A small network was shown many inputs. Here are its activations along a few directions, one row for each input.
In each table, some parts of the input vary, and every possible input appears once, in random order.
Descriptions start from the smaller parts, as in this example, which fits no table here: values(2) and (point or ring(9) or (line(4) and ring(8))).
Shared parts are said once, and a part with two or three values counts as separate values.

A family of inputs:
r1: [  -6  -60  -40  -12   87   37   22   22   -3 -114  -29]
r2: [ -7  61 -27  37   2  24  28  65 -61  -9   1]
r3: [ 83 -56  43  -9 -32   8  18 -29   5  16 -17]
r4: [-48  46  19  46  23 -27  -6  41 -32 -33  38]
r5: [-27 -41   9 -39 -44 -24   5 -52  23  51  -8]
r6: [-34 -23 -22 -23 -50 -14  38 -30  52  12  49]
r7: [-57  38  -1   4   8  16 -24  75 -38 -31  39]
r8: [  6  71 -23  21   4  26  26  34 -75 -25  21]
r9: [ 24 -48  61 -40 -30  -5  30 -24   3  43   6]
r10: [  12   54    8   10   15   14  -12   10 -101   16  -36]
r11: [ 16 -32  29 -27 -37   7  62  -3  35   3  63]
r12: [-17   0  -9 -40 -13 -19 -16 -53  71  52 -29]
r13: [ -1 -74  -7 -27  95  28 -11   7 -36 -70 -85]
r14: [-51  21  41  43  27 -40 -25  16 -58  23 -28]
r15: [ 68 -11  -8  17 -32  26   4 -33  80 -35  27]
r16: [ 39  -6 -12 -25 -26 -33 -44 -49  74  17 -40]
r17: [-63  14  17  -1  13   3 -43  51 -66  26 -26]
r18: [ -3  43   2  22  11  11  -9  40 -86  31 -53]
r19: [-24  15 -39 -25 -17  -9  18 -32  99  14  28]
r20: [-43  32 -24  37  42 -12 -26  31 -28  -3  57]
r21: [ 78 -25  22   3 -29  17 -25 -55  45   5 -32]
r22: [ 72 -41  12   4 -37  18  46 -10  43 -25  42]
r23: [ 29  10 -44  -9 -28 -24 -14 -28 107 -20  19]
r24: [-46  12  -6  33  50 -27 -44   8 -55  56  -7]
- The inputs of r14 and r4 match in every part but one. If r5 is changed in the same way as r14 into r4, which row does it become? => r6
- What do these inputs look like to the network? => values(2) and (point or line(5) or ring(6))

A family of inputs:
r25: [ 66 -22  -8  22 -26 -10   8 -41 101   4  27]
r26: [   1    1   57    8   30    5    3   32 -112  -10  -41]
r27: [-90 -21   3  -1  47   8  -7  31 -44 -21   4]
r28: [-47  36  32  -3 -80 -60   5 -26  19 124  41]
r29: [-23 104 -18  38  33  20 -21  59 -62 -22  20]
r30: [ 62 -24   5 -19 -51 -10 -24 -61 102 -22  27]
r31: [ 42 -37 -28   8 -11  -4  24 -62  88 -15 -25]
r32: [-83  34 -25  12  27 -16  20  71 -50 -26  46]
r33: [ 48 -42 -45 -49   5  12  12 -66  73  -6 -35]
r34: [-29 -48  42  -3  62   3 -17  34 -79   1 -28]
r35: [ 54 -46  14  12 -39   0  50 -27  75   9  58]
r36: [-70  59 -52  25  46 -24 -20  58 -28 -35  17]
r37: [-76   7 -26  13  65   2 -46  21 -23 -29 -20]
r38: [ 46 -20  -9 -46 -47  15 -13 -32  98  -5 -38]
r39: [ 39 -67 -20 -63 -12  21  55 -54  48   0  -6]
r40: [   3   34    7   39    6   30    4   60 -124   -3   -2]
r41: [-34  79   8  26  14  27  20  69 -82 -13  50]
r42: [  16   61  -21   49   24   24  -37   48 -102  -11  -31]
r43: [ 14  29  28  18  48   0 -38  20 -92 -16 -71]
r44: [-37  65   5   6 -66 -66 -35 -42  38 121   8]
r45: [ 31 -62  -4  -8 -25   3  67 -49  63  -8   3]
r46: [ 48 -49  29 -32 -64   0  17 -47  78 -16  57]
r47: [ 33 -49  15 -64 -61  21  29 -19  72   2  -8]
r48: [-15 -20  13  10  78  -3 -57  23 -59  -6 -57]
- What do these inputs look like to the network? => values(2) and (point or ring(5) or ring(6))
- The inputs of r30 and r46 match in every part but the values(2) part. If r42 is changed in the same way as r30 into r46, which row does it become? => r40
- Change only the values(2) part in r25. List by row number the other rows that result. => r35
- Change only the ring(6) part in r41. List by row number the other rows that result. => r26, r27, r32, r34, r40
